Each row below holds a small network's activations on one input, seen along a few directions.
In each table, some parts of the input vary, and every possible input appears once, in random order.
Descriptions start from the smaller parts, as in this example, which fits no table here: one of 6 places along a line, together with either a single point or one of 9 places along a line or (one of 3 separate values, together with one of 8 places around a ring).
Shared parts are said once, and a part with two or three values counts as separate values.

Other details of the inputs vary at random and push rows far along three fixed directions, the same in every table; ignore that.

Rows:
x1: [  6  -8   3  18  42 -21  11  33  22  -2  21 -11]
x2: [ -5   7   7 -10  -8  -5  -2   0   1   3   3  -3]
x3: [  5 -10  -3  20  43 -16  10  32  25   1  22 -15]
x4: [  1  10  13  -2  -4   2 -22  -4  -6  -1   9 -11]
x5: [ -3   6   4 -12 -10  -4  -3   2   0   4   4  -4]
x6: [ -2   8   6 -12  -5   0  -1   3  -4   6   2  -6]
x7: [ -3   9   6 -11  -5  -3   0   2  -4   3   0  -8]
x8: [ 10 -18 -15 -27  21   7  -7 -29   4 -22 -35  22]
x9: [ -6   5   1 -10  -7   0  -3  -2   3   5   4  -8]
x10: [  4  -4  -1  47 -34  24  19  -5 -20  10  -4  11]
x11: [-7 11  3 -9 -6 -5 -4  2 -1  6  0 -1]
x12: [ -3   7   1 -11  -7  -5  -4   3  -4   8   4  -2]
x13: [ 18 -39 -20   1  61 -15   4   7  29 -31 -11  20]
x14: [ -6   6   1 -11  -8  -2  -2   0   1   2   5  -6]
x15: [ -5  12   7 -10  -4  -1  -1   3  -1   3  -1  -5]
x16: [-2 10  0 -8 -8 -2 -2 -5  5  5  5 -6]
x17: [  4  -8  -1  20  40 -25   9  33  21   1  23  -7]
x18: [  0   8   8  -2  -4  -3 -25  -5  -6   0   8  -6]
x19: [ -7   7  -1 -10  -6  -3  -3   0  -3   7   5  -4]
x20: [-3 10 -1 -8 -8 -2 -2 -4  5  4  4 -7]
x21: [  8 -21 -11 -29  21   5  -5 -26  -1 -24 -33  25]
x22: [  6  -4   3  45 -32  29  21  -4 -20   8  -6   7]
x23: [  1   6  11  -3  -6  -2 -24  -5  -2  -5   9  -8]
x24: [-5  9  0 -9 -7 -1 -3 -3  4  4  4 -7]
x25: [ 15 -20  -3  75  14  10  33  30   5   0  13   0]
x26: [-5 11 -3 -8 -5 -2 -4 -3  0  8  3 -5]
x27: [ -5   9   2 -11  -3   3  -1   0  -2   4   3  -8]
x28: [ -7   9  -2 -10  -5  -1  -3   0  -3   6   5  -4]
x29: [ -6   6   3 -11  -8  -3  -1   0  -1   2   5  -5]
x30: [ 16 -38 -10  26 -13  26  15 -25 -19 -26 -44  40]
x31: [  3  -4  -1  47 -34  25  19  -4 -20   9  -6  10]
x32: [  9 -21 -14 -27  18  -3  -8 -25  -1 -22 -35  27]
x33: [ -7   7   1 -10  -6  -4  -2   0  -4   6   5  -3]
x34: [ -5   8   3 -11  -4   1  -1   0  -3   4   3  -8]
x35: [ -7  10   5 -10  -8  -4  -3   2   2   1   1  -3]
x36: [-7  7 -2 -9 -5 -1 -4 -2  0 10  3 -6]
Description of these inputs: one of 3 separate values, together with either a single point or one of 11 places along a line.
Changing only the choice among 3 separate values turns x4 into x18. The same change can be made to x8. Which row results?
> x26
Which other rows does x35 become when the choice among 3 separate values takes its other values? List them by row number.
> x11, x15
Which other rows does x14 become when the place on the line of 11 takes its other values? List them by row number.
> x2, x5, x9, x13, x16, x20, x24, x29, x30, x35

Rows:
x37: [-13  -1  -1 -11  -9   5  15  -3 -17  11 -15  14]
x38: [ -4  -1 -11  -9 -24  -4   3   0 -15  -4  -6  17]
x39: [ -7   2   9 -13  -5  11  20  -4 -18   7 -18   7]
x40: [ -7   7  -4  -2 -16  23   2 -14  10  -6  -8   4]
x41: [  8  13 -13   0 -18  -2   8 -21  -1   6  -9  11]
x42: [ -9  39  35 -27   4 -19 -27  20  -2  16  43 -38]
x43: [ -9   8  -4   6 -10  18  -9 -20  -3 -11  -9  -4]
x44: [ 24 -32  -8  47  33   8  -3  13   5  -6  21  -4]
x45: [ 15  13   2  11  -7   8 -22 -25  -9   6  -6   8]
x46: [ 15   1  18  -2 -11  14 -17  -6 -17  -9 -12  -3]
x47: [  1   8  -3  12 -13  -1 -13 -27  -2   5 -13   3]
x48: [-11  -5  -2   3 -19  -2 -18  -5 -16  -5 -10   9]
x49: [ -4  -1  -1 -10 -20  -3  11  -7 -14  -5  -4  16]
x50: [ -1 -12  -8  -6 -20  17  -1 -18   5   6  -1  -1]
x51: [ -2  -9  -1 -95  60 -36 -43 -32  24 -37 -27   6]
x52: [ -9  -6  -2  -5 -25   3  -7   0  -3   0  -9  18]
x53: [  1  -3  13   0 -16   5  -8  -8 -10 -10 -20  -8]
x54: [-21  27   5 -24  -4 -20 -25   7  11  26  45 -53]
x55: [ -2  12 -13  -5 -15  17  12 -15  -2  -9  -4   4]
x56: [  1 -25 -16  36  29  -8  26  37   2   4  -1  16]
x57: [  5  12   2   5  -4  27 -18 -18  -9 -10  -2   1]
x58: [  3  -1   3   1 -13   6 -27  -3 -22  -4  -3  14]
x59: [ -4  -6 -11  30   0  12  28  19  -3  29  20 -19]
x60: [ 18 -28   6  39  19  -2  23  32  23 -13  -2   1]
x61: [  8 -36 -17 -55  92 -49 -18   8  58 -36  -7  23]
x62: [ 14 -22  -2  34  32   0  37  35   7  -1 -10  -1]
x63: [  9   1   3 -12 -21   3  14  -3 -10  -8 -15   1]
x64: [ 17 -16 -10  50  22  -7  17  12  31   2   4  11]
x65: [  0  13 -12  -1  -6   7  12 -18  -4  21 -20   9]
x66: [  2  -1  13   0 -10   7 -20 -10 -21  -5  -1  13]
x67: [  2 -30   2  48  26 -14   8  22   5 -14   8   8]
x68: [-27  51   6   9  14 -13  19  53  22  41  59 -56]
x69: [  4  -7 -17  -9 -19  10   9 -19  -8   3   2  -1]
x70: [-15  39  21 -38  -6 -30   3  23   5  16  40 -35]
x71: [ -3  -4  17  -8 -18   9   6  -8  -2  -5 -10   9]
Changing only one part turns x43 into x40. The same change can be made to x67. Which row results?
> x61
What do these inputs look like to the network?
> one of 5 places along a line, together with either one of 3 separate values or one of 4 places along a line
Start at x45 and move only the place on the line of 5, one step at a time. The first step leads to x47. Which rows follow, in order?
> x64, x41, x65
Which other rows does x67 become when the place on the line of 4 takes its other values? List them by row number.
> x48, x51, x53

Rows:
x72: [-18  10   5 -22 -41   5 -12 -18 -12   0 -10   8]
x73: [-16  34  13 -21   2 -13   9  24   2  24  18 -28]
x74: [-22  40   8 -16 -14 -10 -13  11  18  22  37 -39]
x75: [ -1   6   2  17 -45  38 -14 -33 -34   8 -12   6]
x76: [ 12   2  19  40  16 -12  11  36  10   0  25 -17]
x77: [-11  16   1 -65  37 -43 -46   5  17   1  21 -16]
x78: [ -2   4 -11 -20 -27  19   3 -30  -8   5 -12   1]
x79: [ 20 -38   1  36  29  15   3   4 -10 -24 -16  18]
x80: [ 26 -42 -19 -15  58 -26 -14 -13  24 -41 -29  40]
x81: [  5  -7   7  29  15  -6  29  40  10   5  27 -21]
x82: [ -7  14  -8  10 -45  33  15 -29 -26  20 -23  11]
x83: [ 28 -30 -13  44  22   9   7 -10  10 -21 -15  23]
x84: [ -4  -7  -1  20 -40  11  20   3 -20   9   1   7]
x85: [ -5  -1   0 -73  15  -2 -25 -32  10 -27 -33  10]
x86: [ -5  -1  -4  35  16 -19  26  42   8  17  22  -3]
What do these inputs look like to the network?
> one of 3 separate values, together with one of 5 places along a line
Changing only the place on the line of 5 turns x81 into x79. The same change can be made to x78. Which row results?
> x75
Start at x86 and move only the place on the line of 5, one step at a time. The first step leads to x84. Which rows follow, in order?
> x72, x80, x77
